Each row below is a small network's average activation on inputs in which a field has the value named, seen along a few directions.
Values that are neighbours, or in one group, have similar rows; names and order tell nothing.
In the rows, 500 means zero.
Strong random noise was added to every row along 13 fixed directions; ignore it. To show where, here is one row again and again, with new noise each time:
[691 598 510 539 418 512 436 477 582 613 188 638 427 353 314 495 178 403
 542 474 592 343 422 328 534]
[652 432 644 547 566 319 445 391 484 367 540 350 619 393 414 586 381 584
 826 356 554 673 295 561 582]
[382 429 298 640 443 677 564 617 590 499 412 516 477 581 414 734 750 395
 523 600 687 391 698 454 457]
[517 529 636 724 502 603 577 585 304 469 524 533 435 399 626 461 620 539
 529 641 408 491 587 685 584]
[327 262 270 602 272 586 579 375 473 666 438 310 391 542 598 629 601 477
 333 659 695 436 324 384 525]
[521 507 628 806 488 545 597 394 402 455 361 600 443 395 509 554 437 544
 635 663 600 490 455 589 506]
[485 536 773 578 494 438 677 609 456 574 573 517 613 787 678 383 445 643
 223 658 586 503 704 512 497]
[488 601 513 346 361 507 357 608 560 516 569 249 603 542 378 673 463 612
 545 327 824 570 321 271 506]
[328 384 474 421 674 478 680 453 449 530 512 668 639 636 528 612 334 467
 500 368 611 498 651 622 499]
[387 500 434 501 452 723 627 219 270 493 390 471 401 403 527 495 475 495
 634 631 504 575 158 643 584]
[354 540 504 242 643 540 474 455 406 567 742 578 530 555 541 559 189 459
 396 244 695 557 290 439 508]
[435 678 571 551 489 356 416 493 534 480 215 632 402 434 574 574 594 594
 401 665 515 286 612 508 184]
[601 681 425 363 423 647 397 615 360 480 440 325 686 344 368 464 618 621
 718 485 516 645 455 465 574]
[494 632 529 558 532 409 246 507 544 465 413 575 258 273 549 672 627 423
 477 593 559 312 432 437 241]
[510 375 607 389 475 218 365 417 438 780 162 522 403 182 633 684 369 372
 446 551 591 270 606 487 431]


Field BABIP:
pesaz: [473 391 567 544 633 251 448 598 633 461 769 607 451 550 586 497 434 454
 388 187 348 460 696 584 479]
tuze: [191 665 464 498 411 690 477 557 508 564 523 610 400 486 491 658 531 552
 365 439 871 420 514 383 273]
luk: [485 545 628 355 593 466 514 361 488 527 391 673 486 430 521 427 292 442
 486 572 419 459 469 532 480]
pav: [617 526 498 557 495 348 437 529 422 496 506 567 525 366 503 269 320 654
 500 338 218 533 561 515 583]
vuf: [576 581 594 463 687 581 544 360 426 507 555 755 572 492 554 284 358 414
 504 778 397 630 536 489 498]
rubep: [312 511 517 321 483 697 508 614 554 679 533 599 163 532 583 677 627 140
 307 443 549 257 669 582 543]
suv: [559 699 719 536 390 824 646 558 444 510 376 595 467 558 359 480 359 477
 637 582 611 540 571 487 757]
rap: [499 481 394 616 268 897 563 661 594 578 469 424 329 560 387 578 764 266
 422 702 627 366 559 419 641]
favas: [284 439 564 421 653 505 620 452 394 563 580 714 565 529 620 466 347 498
 321 474 524 489 604 573 437]
bes: [428 568 427 489 252 751 661 510 582 419 361 288 492 699 322 502 769 553
 677 538 460 579 546 527 647]
The values of BABIP form a line.
A walk along BABIP starts at tuze and steps to its neighbour rubep. Put pesaz, vuf, favas, bes in the order it reaches them.
Answer: pesaz, bes, vuf, favas
What is the length, in steps, of the shortest route from pav to luk?
Answer: 3

Field RIRUB:
sisim: [466  66 184 945 409 290 718 143 658 509 276 537 306 557 609 392 639 435
 354 722 251 351 511 596 365]
nad: [291 398 396 405 689 665 636 496 477 325 665 515 652 644 445 687 761 399
 719 500 536 644 715 630 526]
pez: [318 646 591 481 572 486 537 431 485 483 470 676 398 603 588 561 503 534
 478 562 547 451 583 597 349]
vafaz: [656 292 329 854 576 369 395 579 612 589 678 635 471 362 495 547 305 363
 486 410 542 479 588 313 599]
sedim: [657 372 540 778 411 518 828 575 680 644 221 669 727 761 415 323 400 511
 378 769 615 430 933 478 525]
rog: [517 541 600 445 743 667 466 526 385 524 771 718 385 377 551 557 418 233
 597 404 516 579 556 638 645]
ragi: [571 312 235 785 376 581 642 388 603 485  91 554 405 489 357 513 614 436
 611 754 387 368 553 470 524]
pufo: [636 428 693 677 700 548 661 372 306 229 668 475 734 507 493 386 567 575
 836 671 357 811 449 756 648]
fod: [399 509 457 425 526 569 452 350 289 479 350 517 453 265 549 550 593 534
 584 611 500 512 328 600 380]
vug: [399 594 543 526 368 652 717 393 158 668 338 524 611 415 637 257 293 725
 372 629 480 526 387 634 600]
The values of RIRUB form a line.
A walk along RIRUB starts at sisim and steps to its neighbour rog. Put nad, vafaz, ragi, fod in the order it reaches them.
Answer: vafaz, nad, ragi, fod
Name the neighbours of sedim, in listed order.
Answer: vug

Field VIT:
feviv: [573 344 423 646 541 469 444 553 523 520 516 534 423 357 468 594 612 327
 584 468 470 467 693 496 537]
beval: [602 416 632 707 493 492 531 526 541 434 470 512 486 394 384 602 426 403
 709 426 584 476 467 576 615]
dibut: [495 438 548 497 640 580 534 378 526 372 724 474 412 575 475 540 675 297
 672 553 465 644 424 626 562]
vis: [602 487 486 414 601 360 403 491 457 543 560 538 436 393 618 297 404 503
 278 516 275 453 447 421 457]
felab: [561 574 520 587 414 702 564 541 427 463 549 453 457 489 416 422 506 505
 583 454 461 567 435 544 660]
voga: [367 302 512 754 375 188 483 504 511 377 767 261 477 584 719 504 445 882
 320 303 438 504 223 472 472]
lubi: [471 461 531 785 468 480 506 598 398 504 538 569 637 362 546 587 432 677
 658 496 636 560 660 507 535]
tisuz: [525 386 540 379 535 579 517 443 555 488 651 354 348 642 621 493 786 269
 421 733 363 512 365 608 525]
defes: [514 681 926 510 639 421 424 635 468 361 622 500 575 489 521 631 503 624
 591 445 683 556 535 608 418]
feli: [605 290 333 669 648 450 457 515 502 565 743 590 685 452 542 429 437 408
 417 577 588 610 572 358 471]
fular: [405 655 601 493 545 351 437 641 513 401 608 522 659 578 514 487 395 770
 396 355 606 520 513 385 305]
tos: [469 535 614 699 344 411 471 532 600 394 544 421 358 569 549 586 528 617
 529 449 581 473 388 504 457]
mis: [604 461 368 586 495 326 459 499 558 521 441 566 621 446 441 385 315 615
 536 404 428 534 577 389 513]
legut: [722 587 373 544 583 530 374 474 480 431 448 632 480 266 393 343 461 421
 697 485 244 550 450 522 543]
dufig: [612 358 466 630 558 491 466 403 481 502 831 356 563 522 562 457 540 491
 497 614 620 735 323 397 555]
dotim: [518 447 447 420 643 351 410 518 488 489 543 611 387 377 594 487 468 465
 487 305 267 412 569 652 494]
fulo: [613 447 549 519 448 378 393 466 451 615 329 456 491 267 510 560 459 462
 528 600 534 446 534 401 490]
veke: [673 623 493 611 534 726 344 793 490 496 647 558 413 323 389 538 603 328
 541 475 499 439 618 423 627]
beruz: [590 619 634 577 442 458 554 494 596 407 290 482 531 541 363 475 499 584
 655 484 492 501 562 568 464]
The values of VIT form a tree with 6 forks.
Name the neighbours of veke, in listed order.
Answer: feli, dufig, fulo
Name the neighbours of tos, in listed order.
Answer: legut
Name the neighbours of beruz, in listed order.
Answer: felab
